Each row below holds a small network's activations on one input, seen along a few directions.
Each table varies a few parts of the input and shows all the possible inputs, shuffled.
Descriptions start from the smaller parts, as in this example, which fits no table here: one of 8 places around a ring, together with either a single point or one of 9 places along a line or (one of 3 separate values, together with one of 4 places along a line).
Shared parts are said once, and a part with two or three values counts as separate values.

Table:
R1:  -59  -65  385  246  -12   15 -142   -6   72   57 -161  100   73
R2:   14  -18 -335   63   98  -77  239  234  -67   89  328   34 -140
R3:   54   47 -343   -2   58 -107  160  228   -8   13  275   39  -90
R4:  -30  -90 -330  122  141  -41  317  236 -131  157  378   32 -191
R5:  -27  -22  367  168  -35  -22 -205  -31  106  -37 -241  117  139
R6:   52  137  236 -545 -175  138 -295 -757   36 -270 -630 -325  272
R7:  190  300 -491 -940 -220   98 -109 -390    4 -391 -251 -369  101
R8:   88  105 -354  -73   22 -133   79  217   40  -74  215   48  -40
R9: -172 -248  422  428   79  141   49   31 -107  275   47   88 -102
R10:  116  151 -368 -153  -14 -157   -2  201   73 -170  147   62   12
R11: -132 -180  413  373   44   94  -14   24  -40  212  -19   86  -46
R12:  -94 -118  400  313   14   53  -78   12   21  140  -88   89   12
Describe the family of inputs behind these rows.
Answer: one of 2 separate values, together with either a single point or one of 5 places along a line
Changing only the choice among 2 separate values turns R8 into R1. The same change can be made to R2. Which row results?
Answer: R11

Table:
R13:  -44  -45 -138 -264  -18  198   86 -248 -169   14   44 -200 -106
R14:  115  147 -560 -405  -26  -73  138   42  -14 -153  105  -96  -20
R15:   76  -63 -487  279  231 -225  460  509  -92  214  665  201 -191
R16:  106  121 -540 -369  -39  -26  148  157  -28 -105  170  -67  -63
R17: -296 -372  348  763  215   42  325  140 -195  533  270   96 -236
R18:  -23   14 -165 -325   40  102   90 -444 -136  -82  -86 -278  -11
R19:   41   -9  -42  675  179 -279   86  632  205  137  426  385  -67
R20: -138 -193  396   94  -38  291   42 -111 -125  260 -104 -150 -137
R21:   -2   -9  360   96  -72  -19 -269  -48  107 -116 -285  166  188
R22:  -34  -14 -154 -298    7  152   84 -351 -151  -33  -20 -234  -56
R23: -195 -273  347  849  247 -168   74  466   56  261  167  419  -53
R24:   86  183  -14   29 -131  -86 -226  402  217 -137   51  169   27
R25:   96   94 -513 -324  -39   16  166  284  -45  -59  232  -50 -112
R26:  148  252  -60 -102 -102 -241 -277   59  248 -257 -120   82  188
R27: -113 -156  370   39  -45  261   19 -245 -103  220 -155 -158  -68
R28: -144 -271 -102  474  227   21  391  235 -304  373  568   98 -321
R29:  125  170 -575 -434   -4 -125  134  -60   -2 -203   37 -136   18
R30:  -69  -79  334  -48  -13  186    2 -471  -68  133 -268 -206   58
R31:  135  190 -586 -454   25 -180  137 -154    7 -255  -32 -186   53
R32:  -54  -79 -117 -222  -33  238   94 -132 -191   59  107 -177 -161
R33:  -63  -67  401  195  -62   62 -224  206   83  -34 -186  203   52
R34:  170  272  -66 -127  -73 -300 -278  -33  251 -303 -182   31  231
R35:  126  230  -50  -68 -124 -186 -268  161  242 -214  -60  123  140
R36:  -32  -38  378  141  -75   24 -251   71   97  -75 -234  191  123
R37:  105  207  -35  -24 -135 -134 -251  275  232 -175   -3  152   87
R38:  -49  -44  323  -79   17  140    5 -567  -55   86 -328 -244  113
R39:   54   43  340   31  -33 -121 -279 -249  117 -208 -395   80  302
R40:  -65 -113  -89 -171  -33  273  112   -3 -216  101  166 -165 -221
R41:  -90 -117  349   -9  -36  226    6 -365  -83  178 -210 -177   -3
R42:   27   18  348   59  -56  -68 -278 -154  114 -161 -339  129  248
Changing only one part turns R22 into R29. The same change can be made to R18. Which row results?
Answer: R31
Describe the family of inputs behind these rows.
Answer: one of 5 places around a ring, together with either a single point or one of 5 places along a line
Which other rows does R21 become when the place on the line of 5 takes its other values? List them by row number.
Answer: R33, R36, R39, R42
List by row number the other rows that have the place on the ring of 5 in common with R37.
Answer: R19, R24, R26, R34, R35

Table:
R43:   53   81 -142 -228  -44    3  -18 -101    5 -102  -53  -90   31
R44: -155 -260  208  706  191  -38  212  440  -70  368  377  275 -196
R45:  26  39 -57 -77 -19 -13 -18 -13  15 -49 -17 -17  18
R46:  12  16 -15   4  -3 -23 -14  31  19 -18   5  21  10
R47:   33   56  -71 -222  -47   38  -28 -163  -12  -84  -99 -111   36
R48:   6  16  16 -72 -24  23 -30 -76   0 -30 -64 -39  23
R49:   40   61 -100 -154  -33   -4  -19  -57   11  -76  -36  -53   25
R50:   20   37  -28 -149  -36   31  -30 -119   -5  -58  -83  -75   30
R51: -23 -30 102  93   8   3 -21  13   9  33 -18  34   6
R52:  -4  -9  27  89  15 -34  -6  76  22  15  30  58   1
R53:  -8  -6  59   9  -9  13 -27 -32   5   0 -42  -3  15
Describe the family of inputs behind these rows.
Answer: either a single point or (one of 2 separate values, together with one of 5 places along a line)
Which other rows does R45 become when the choice among 2 separate values takes its other values? List them by row number.
Answer: R48
